Here are a small network's activations along a few directions, averaged over the inputs that share one value of a field.
Related values have similar rows: they may be neighbours, one step apart, or belong to one group.
Strong random noise was added to every row along 22 fixed directions; ignore it. To show where, here is one row again and again, with new noise each time:
[  57 -431  529  184   27 -299 -166  -99 -244  -20  613  279  -30  -90
  254 -204  388   68  -55 -233 -127  268  188  211 -148  391  200  -99
  178 -238  -54  -85 -235 -329]
[ 408  339   45 -217  148  511  331  297  573 -551 -410  294   96  650
  298 -526  196  160   71 -331 -251  267 -116   62  -30 -104 -346  212
 -532  251  121  -79 -428  139]
[ -64 -282  383 -110  403 -484  293  -83 -289   96 -171 -320 -503  423
 -173 -292 -343 -351  -80  227 -113 -215 -129 -184 -115  209  717 -228
 -299 -172 -384  363 -317 -375]
[-411  -16  255 -230  105 -316 -399  274 -330 -157  114  312  -37   11
   13   86  -47  324 -143  740 -340  -78 -124  151  314  341  -72   76
  220  100 -139   66  661 -191]
[-129  122 -447  250  -25  244   17   65 -117   -2  847  712  159  116
  690 -262  -84 -283  132   22  -16   69  157  -83   74 -552  371 -145
  -82  -90  449 -538 -171  -11]
[  -6  261 -347  227 -294  243  -16   56  198 -138  203 -232   47 -368
  259 -191 -265 -224   46   77  154   78  193   -8  140 -110  204  119
  -55 -240  120 -284 -397  -64]
[-129 -422  117 -231  294   75  -35 -320   96 -241   36 -181    9  148
   81 -221 -114   31  229 -453   38   48 -289  -67  -48 -394  147  247
  595  290  221  -63  389   28]
[ 108   10  -85   26 -249  199  -43  179   92 -330 -141 -147  299 -250
  451 -214  223 -348 -430 -314 -165  288  176 -267  270 -106 -271  542
 -161 -208  -10  -35  -85  104]
[-128  152  285 -441  214 -157    2   30   33 -108 -366  220  299  372
   86  439  -77 -275  223  539 -271 -173  194 -342  113 -196   48  -79
   67  298  -13  259  296  123]
[  -2 -195   61  128  -33   48 -354  413   23  -27  -29  157 -370 -165
   19 -179 -108  109  160 -208  -45 -130 -328  264  239   75 -388 -380
   86  145   29 -310 -282 -231]
[-394  140 -311  152  245  118   80 -297  -51 -380   61 -225  172   86
 -124  -97  -72  379 -213   44 -240  336  440  180  270  269  -25  494
   94  190   50 -500  155    9]
[ 302  -99   -3  413  114  118 -444 -145   -9 -412  486 -425   77  341
  -34 -617  246  351 -354 -294 -268  445  886  -66  212 -100 -169  669
 -521  -36   39  -23  402 -138]
[  13 -104  220   37   37 -140  287 -195 -262  -11  190  426 -334   58
  398    9  101 -349 -342  366 -158  -14   69   31  189  167  384 -154
  103   33  -11  268 -178  182]
[  95 -248 -156  187  237 -109 -134 -187 -226  -51   91   22  452  -64
   66 -155  -16   77 -221   57   44 -342   66 -105 -156 -279   74 -246
  -10 -438   60 -330 -215 -275]
[  39  -31 -218 -321  -98  137  230 -264  -33 -452   81  -35 -243 -116
  208   25 -428  104  -75  455 -153   -3 -166  171  226  264   41    3
  386  462   90  175  472  175]
[ 197 -465   51 -129 -394 -475  -64 -341  477  -10 -355 -197  -43  132
  -72   51 -101 -261  120 -121 -156 -399  144  281    8 -476  -63  216
  595  341  357 -186  178   21]
[ -79  -95  208 -151 -439 -115 -340  532  156  158 -107  442  151 -501
  383   36  317 -269  225 -554  -14  -73 -382   78  -38  430 -837 -356
  366  -80 -161 -171 -515 -334]
[-121 -116  395  139 -304  -87  -57  487 -442   27  -30  146 -676 -143
 -152  406 -197 -213 -135  382   -3   45  109  123  227  168  139  -87
   34    2   63 -262  326   68]
[-133  129 -128   76  448  235 -525 -134  269 -447  469   46  152  -31
   83 -460 -272   34  548  -98  275  -71   23  -78  269  228  -92 -395
  224  119 -378  -70 -591 -433]
[ 142  243   54   -2  133  624  -66  -53  -47   82   -9 -617 -198 -538
 -198 -286  -91 -120   80  264  599   40 -601 -411  208 -680  395   81
  452 -260  531  -85  217   82]
[-390 -273 -241  424  201 -241  260 -317 -333 -139  252  500  151 -178
   32 -232 -129  -74 -669   20 -332  265 -384  195 -314  489  232  328
  249  207 -227  127  204 -197]
[-137   21 -269  176 -425 -264  197  -60  100   -3 -286  132 -113  291
 -108  -16  248   79 -450 -139 -195 -188  585  473  144   39 -415  431
   94  -53  281 -878  -54   77]
[ 679 -147  169   12  291  228  217 -383   20 -381  264  231  146  166
 -371 -103  215  299  -40  -75  418 -155  -67   90 -487 -165  183 -321
    0 -220   89 -128 -145  -46]
[ 353   94 -146  392 -266  328 -377  653  -28  -48  561  357 -375 -868
 -146  420  159  391 -217   93  110 -192  -91  440   79 -465  -36 -393
 -559 -376  224 -100 -199  138]


Values of BOL:
folat: [ 338  108 -269  210    1  528  213 -256  194   -2 -418 -129  110 -168
  -36  168 -309  257   18   88  290   32 -360   30 -272  -69  -49 -139
  -15  239   27  489   86  518]
vetug: [-321 -254  247  376   42 -360  -69  189 -523  299 -323   71  270   29
 -190  527 -201  -15 -226  177 -341  242  206 -107 -315  268  116  105
 -235   51 -220   97  423  -31]
mez: [-237   29    9 -129  414   92  275 -121   19 -189 -216  182  -74  228
 -192 -114  -68  152 -184  204  242 -184 -553   91  -66 -348  499  252
  171 -124   13  -37  122  205]
miger: [-495  370 -319  121  -25   57 -372  500   13  129  173  288  381 -539
  163  332   -8  389   67  258 -176 -127 -174  166  -63  196 -368 -256
 -140 -224 -212   35  -95 -152]
nidud: [ 227 -165   56  -21 -192 -135 -510  217  123  -35  208   83  207  435
  -45 -253  265  116  121 -233  253  -79  115  -79   65 -226 -301  242
 -158 -231 -207   -7  402  -25]
gevi: [ 207  -68 -145 -137 -110   21 -264  165   55 -374  -67 -238  374 -143
  -19   68   83  249 -200   98 -234   87  195    3  251 -192 -275  315
 -277 -101   48 -155  367   26]
fevos: [  13  -95 -253   41 -208 -253   -5 -251 -150   77  -42    2  327 -127
 -218    0  216  -32 -444   50  -43 -191   78   22  -35 -144 -262  296
  325  -91  177 -345  361 -105]
keb: [-385  290 -184  330   44  185 -114  139  118 -258  -49  128  -58  173
  215 -439 -241 -309  -83  156 -406  239  157  -72  191  170 -312  261
  172  375  169 -337   96 -293]
lupu: [-507  -89   86  367  373  273 -284  378 -813 -309  118  278   22  -65
  240  200  210   74 -651 -188 -133  437  441 -240  614  386 -307  245
 -338 -184 -432 -241  131  253]
sis: [ -19  383  -39   97   35  458 -324  345  149 -260  206  120  226 -349
  368   88  144  259  -13  269 -138   93   97  -49  138 -234 -203  -10
 -176 -162  144  127   57  123]
siru: [-506  355 -225 -100  443  -56  -18  154  238   67 -227  -38 -289  412
 -549 -195  195  215 -127  -86    3 -340 -132   80  244 -382   -3  345
 -265 -122  -71 -213  -37  -11]
BOL is arranged as a line.
Name the neighbours of gevi, in listed order.
> folat, mez
Name the neighbours of fevos, in listed order.
> lupu
Name the neighbours of miger, in listed order.
> nidud

Values of BET:
lal: [-209  480  265  121  188  103 -167  -52  -31   29 -476 -277  484    3
   73  -24  -27  -21  -48  319  133  -21  436 -400 -213  435 -208   35
  -88 -320 -376  418 -249 -131]
libe: [ -69    5  144 -522 -309  -17  190  298  -94  109 -873 -659  335 -193
  108  696 -215  303  301  202 -310  169   21  -56   22  387 -390  -85
   54  113   96 -140  310  173]
pived: [  40  -87 -176  450 -266  187  -52  -31  135 -631   62   15  598 -496
  117  299 -394 -222   87 -316  204  154  461   65 -337  406 -136  -80
  122 -190 -340 -482 -603 -210]
nop: [ 443  217  -74 -192  344  273  457 -302   37    2 -317 -339  112  223
  143 -406  204  241 -146  458 -261  210 -177  -67  428 -223  265  -38
 -239   94  479 -111 -388  193]
nak: [  69  -38  163  -34 -184  131   -4  245   59  109 -159 -317  -84  152
   92  167  485  -81  -57 -633 -225  361  587 -164  262 -325 -297  431
 -401  -55  243 -270  102  307]
rek: [  25   47  381   16  101  569  211   35 -411  -67   -9 -294   56 -187
  558  336 -162  362  253  188   67  452  237 -143  -76  213  228 -289
   67 -164  261  -11   32  359]
vozi: [  57  343   -9   28 -382 -306 -123 -300  564  338 -329 -130  514 -327
  188 -181  542 -224 -126  409 -153  -78  146   92  308  -18 -143  317
  388 -197  243  -20 -527  -42]
navu: [  75 -157   31  -58 -595 -299  -36   40  161  196 -220 -261 -572 -297
  105  -87  130  -86 -211  102 -101   -8 -130  445  682  181 -106  244
  317  154  114  -59 -138  226]
boge: [-136   68  266 -100 -479 -276  128  266  422  150 -579  315 -292  710
  261 -126 -268   46  299  234 -433  -31  -20  416 -214  244 -313  212
  244  626  170   97  353   59]
zelo: [ -48  217  116  185  124  258  149  200    4 -218 -337  -98  118 -421
   -2  297  -35  136 -251   -4 -372  -83  259   30 -458    1 -222 -174
 -165 -188  264 -190 -254 -218]
mib: [-206  660 -157 -246  -60  204 -126  236  221   49   28  -51 -113 -143
 -125  -90 -167  216  141  549   83 -255 -218  -37  -97 -231   18  126
   -2  -61  210  221  363  -89]
kob: [ 294 -339  422  180 -339   73  311  436  -39 -544  -37   31   49  183
  285    4 -234 -400   20 -325 -274  716  290   11 -361  243  318  318
 -411  -48  -15 -341  -79 -132]
zeg: [ 704 -183 -384  149 -284  301 -319  -16   73 -115  337  -29  -85 -211
   40 -544  289 -232 -419 -289  110  -73 -112 -158  422 -828 -404  201
  -22   34  523 -225  288   59]
patuv: [ 314  307 -199  351  145  441 -263 -127  221 -172   80  232   29  131
 -342 -402  181  457  -41  334  797 -113 -304  228  314 -107    5    5
    8 -256 -137 -150 -220  296]
sonuv: [-524  -14   96  568  518  155 -496 -174   41 -152 -212  418 -130   63
 -113 -183   58   81 -250   62   19 -165  -37  158  355   -1 -335   48
  616  316  -73 -167  -26   42]
BET is arranged as a ring.
Name the neighbours of pived, in listed order.
> rek, navu
Name the neighbours of zeg, in listed order.
> lal, nop
Name the neighbours of libe, in listed order.
> boge, kob
Name the neighbours of vozi, in listed order.
> zelo, sonuv
